These are the activations of a small neural network, seen along a few directions. Each row is one input.
In each table, some parts of the input vary, and every possible input appears once, in random order.
Descriptions start from the smaller parts, as in this example, which fits no table here: line(4) and (point or line(9) or (values(3) and ring(5))).
Shared parts are said once, and a part with two or three values counts as separate values.
(in the rows, 128 means zero)

Other details of the inputs vary at random and push rows far along two fixed directions, the same in every table; ignore that.

Table:
row 1: [ 72 136 119 115 120 174 130 102 154  57  56]
row 2: [117 127 144 107 157 188 130  95 120  53  52]
row 3: [146 124 145 171 180 101 226  86 111 130 156]
row 4: [ 86 142 127 110 122 169 122  84 165  70  49]
row 5: [ 93 100 136 172 160  67 193  80 152 133 158]
row 6: [135  99 153 155 200  76 205  90 122 133 142]
row 7: [116 106 164  95 161 198 130  91 134  55  79]
row 8: [ 81 121 141  86 124 184 132  86 176  76  77]
row 9: [115 139 128 173 144  83 215  75 156 146 152]
row 10: [150 141 116  92  51 132  21 167 113 129 111]
row 11: [163 134  86 153 127  58  99 175  70 229 191]
row 12: [114 116 106 178 200  77 202 114 141 162 124]
row 13: [ 85 121 147  97 126 179 121  79 180  72  76]
row 14: [142 152 118  98  92 165  20 189  91 151 113]
row 15: [103 103 119 171 202 102 191  85 139 167 156]
row 16: [170 106 113 136 135  55 107 191 103 223 213]
row 17: [121 128 130 184 142  82 210  74 158 143 150]
row 18: [111 130 121 172 138  90 228  84 147 149 150]
row 19: [139 137 152 110 154 204 144 104 148  48  76]
row 20: [149 121 136  79  54 142  20 162 128 132 139]
row 21: [140 152 108  69  52 139  38 174 107 136 114]
row 22: [195 131 119 140 128  29 113 178  53 194 180]
row 23: [ 80 113 141  95 119 187 132  89 171  74  73]
row 24: [148 144 100 145  89  21 106 169  80 197 198]
row 25: [ 84 131 107 163 158  62 211  92 131 138 134]
row 26: [100 149 144 133 151 224 128 103 164  86  78]
row 27: [ 76  98 139 113 119 189 130 101 167  60  79]
row 28: [ 89 144 132 120 110 197 143 101 173  54  85]
row 29: [136 130 105  96  46 143  36 189  98 120 116]
row 30: [198 149 148  88  78 168  44 175  91 117 134]
row 31: [142 122 114 121  92  37 116 172  91 202 226]
row 32: [133  97 156 158 194  81 207  81 113 139 142]
row 33: [145 128 107  89  42 146  39 180 101 135 106]
row 34: [153 133  95 137  78  33 120 169  74 213 184]
row 35: [129  97 142 148 199  90 216  89 107 134 153]
row 36: [ 88 112 133 161 161  68 198  82 149 136 160]
row 37: [162 137 120  95  32 169  52 178 119 132 136]
row 38: [100 110 151 172 200  96 198 103 138 168 143]
row 39: [ 98  85 129 164 146  84 214  84 142 154 143]
row 40: [121 108 159  92 168 192 131 101 144  52  74]
row 41: [158 140  95  90 100 160  19 189 110 143 119]
row 42: [ 89 152 132 110 115 194 142  99 178  56  89]
row 43: [153 132 102 157  87  20 100 168  82 194 196]
row 44: [165 152 113 150  79  44 118 168  99 194 227]
row 45: [ 98 108 129 108 173 209 112 100 178  81  85]
row 46: [ 94 127 132 131 105 201 144 104 172  55  81]
row 47: [114 142 146 128 154 213 134 122 183  80  70]
row 48: [153 129 146 174 186  88 220  93 126 129 145]
row 49: [ 99 140 141 133 114 187 126  91 184  50  86]
row 50: [ 83 120 151 116 164 209 114 101 159  94  79]
row 51: [176 140 121  73  94 153  40 185  66 114 116]
row 52: [111 138 122 162 143  87 227  82 152 150 153]
row 53: [107 102 142 169 202  88 202 112 150 163 142]
row 54: [121 133 112 188 187 115 203  88 143 162 157]
row 55: [176 148 107  96  90 183  32 187 128 141 148]
row 56: [135 137 147 107 153 212 147 100 139  50  81]
row 57: [165 161 142 103  85 181  36 197 116 147 136]
row 58: [176 147 118  95  89 177  38 203 135 139 140]
row 59: [181 140 126  75  95 146  37 189  75 112 111]
row 60: [181 140 135  83  88 144  31 177  72 120 104]
row 61: [168 133 108 152 128  45 108 199  82 224 179]
row 62: [158 144 118 155 127  47 106 194  71 229 180]
row 63: [ 83 103 127 159 155  76 210  91 141 138 157]
Each input here is: values(3) and (ring(5) or ring(6) or (values(2) and line(5))).
Question: The inputs of row 57 and row 38 match in every part but the values(3) part. If row 19 is changed in the same way as row 57 into row 38, which row does it become?
Answer: row 40
Question: The inputs of row 35 and row 51 match in every part but the values(3) part. If row 16 is changed in the same way as row 35 into row 51, which row does it become?
Answer: row 12
Question: Which other rows does row 1 become when the values(2) part takes its other values? List them by row number.
Answer: row 34
Question: Which other rows does row 2 become when the ring(5) part takes its other values? List them by row number.
Answer: row 22, row 51, row 59, row 60
Question: A walk changes only the ring(5) part. It starts at row 56 and steps to row 3. List the rest of the walk in order.
Answer: row 30, row 48, row 19
Question: Which other rows does row 55 become when the values(3) part takes its other values? List them by row number.
Answer: row 41, row 45

Table:
row 64: [145 111 133 150 143  75 182 114 104 149 166]
row 65: [140 122 125 162 149  63 170 120 102 165 152]
row 66: [102 127  96 158  73  48 166 127 133 187 186]
row 67: [108 133 140 105 143 214 102 117 162  86  84]
row 68: [163 149 127 101  97 148  45 182 117 155 150]
row 69: [141 120 132 158 148  59 168 120 107 167 154]
row 70: [ 88 122 137 181 209 149 224  60 178 103  89]
row 71: [166 134 122  98  91 132  41 188 109 148 144]
row 72: [166 141 127  90  82 139  69 169  92 120 140]
row 73: [105 127 132 110 144 205 112 117 160  67  60]
row 74: [129 127 129 163 166  90 167 124 128 175 170]
row 75: [155 134 122  92  96 137  43 185 106 144 150]
row 76: [131 124 118 157 165  74 166 123 122 165 160]
row 77: [149 122 128 158 144  70 181 115 105 146 159]
row 78: [154 141 126  94  88 137  60 172  91 135 128]
row 79: [ 97 123 133 101 150 208 111 106 162  66  69]
row 80: [149 114 128 152 141  72 185 120 100 157 165]
row 81: [128 118 113 155 163  84 174 126 115 169 160]
row 82: [153 140 114 100 102 143  53 174 109 135 136]
row 83: [145 120 129 157 144  75 187 118 104 146 157]
row 84: [104 121 133 106 145 208 114 114 162  70  61]
row 85: [165 135 128  86  82 142  70 167  92 124 142]
row 86: [148 128 124 154 145  65 178 116  99 151 168]
row 87: [151 139 115  99 100 148  58 179 107 137 135]
row 88: [ 98 132 105 164  87  42 169 111 148 173 177]
row 89: [143 117 129 147 145  71 181 114 100 154 174]
row 90: [137 121 131 168 161  84 167 130 127 181 172]
row 91: [138 134 119 169 162  84 166 128 120 181 171]
row 92: [114 121 145  98 125 189 101 114 140  75  70]
row 93: [118 137 144 113 140 205  98 121 170  85  76]
row 94: [102 126 144  96 136 196 110 101 145  66  64]
row 95: [132 133 120 167 163  94 173 129 121 177 165]
row 96: [113 130 139 111 139 216 107 122 164  88  74]
row 97: [174 131 138  89  74 129  54 177  94 127 151]
row 98: [156 135 133  90  88 126  51 172  93 140 141]
row 99: [ 82 122 137 166 201 127 227  48 155  87  78]
row 100: [110 118 134 102 138 200 100 121 155  78  76]
row 101: [162 141 130  91  86 123  50 172  94 142 138]
row 102: [129 131 149  98 121 185 108 110 147  56  74]
row 103: [ 28 138 124 121 103 218 159  55 222  21  25]
row 104: [134 120 124 151 150  70 176 120  97 171 158]
row 105: [116 131 141 104 123 187 104 120 137  74  64]
row 106: [137 114 127 156 147  70 177 122 100 171 153]
row 107: [164 135 115 102  91 137  44 187 104 145 141]
row 108: [159 132 129 104  98 156  55 179 116 156 150]
row 109: [170 137 135  84  77 129  54 174  92 127 155]
row 110: [160 129 136  95  85 126  52 175  96 140 138]
row 111: [ 35 117 123 173 142 108 233  37 204  94 103]
row 112: [104 136  94 167  78  37 164 122 135 180 184]
row 113: [ 79 106 139 168 211 136 223  60 175  92  88]
row 114: [160 142 122  98  94 158  51 186 109 160 151]
row 115: [ 44 128 126 106  85 205 127  72 208  44  56]
row 116: [140 127 122 171 157  88 172 135 120 183 167]
row 117: [ 94 121 146 157 196 126 234  45 161  73  90]
Question: The inputs of row 91 and row 95 match in every part but one. If row 77 is changed in the same way as row 91 into row 95, which row does it become?
Answer: row 83
Question: The inputs of row 81 and row 82 match in every part but one. If row 96 is changed in the same way as row 81 into row 82, which row does it become?
Answer: row 70
Question: Describe the family of inputs behind these rows.
Answer: ring(6) and (point or (values(2) and line(4)))
Question: Which other rows does row 98 become when the line(4) part takes its other values? List them by row number.
Answer: row 74, row 75, row 109
Question: List by row number the other rows that have the ring(6) part in common with row 117.
Answer: row 68, row 69, row 71, row 76, row 88, row 93, row 101, row 102

Table:
row 118: [103 122 134 184 157 116 201  83 160 120 150]
row 119: [122 118 134 165 157  79 226  69 154 129 149]
row 120: [ 95 146 118 115 113 192 110 125 158 107  91]
row 121: [106 115 124 169 153  86 233  81 135 129 143]
row 122: [105 126 134 115 110 158  94 111 152  81  81]
row 123: [150 134 114 118  84  90  62 175 125 175 159]
row 124: [151 128 116 131 183  84 139 152  95 151 175]
row 125: [157 135 131 108 156 204  99 116 130  78  60]
row 126: [174 124 147 104 120 118  63 172  69 190 179]
row 127: [158 153 154 126 151 147 115 159 109 111 105]
row 128: [116 130 122 117  96 178 113 138 139 103 123]
row 129: [146 142 128 123  83 106  74 171 120 181 181]
row 130: [111 131 128  91  92 149 112 123 117  98 100]
row 131: [ 97 123 109 139 132 107 142 123 143 145 114]
row 132: [111 129 140 129 136 100 172  89 142 111 124]
row 133: [139 100 142  97 156 205 102 132 142  83  76]
row 134: [135 121 103 144  97  56 120 157  86 181 166]
Question: Describe the family of inputs behind these rows.
Answer: values(5) or (values(2) and ring(6))
Question: Which other rows belong to the same alternative as row 123? List them by row number.
Answer: row 118, row 119, row 120, row 121, row 122, row 128, row 129, row 130, row 131, row 132, row 134
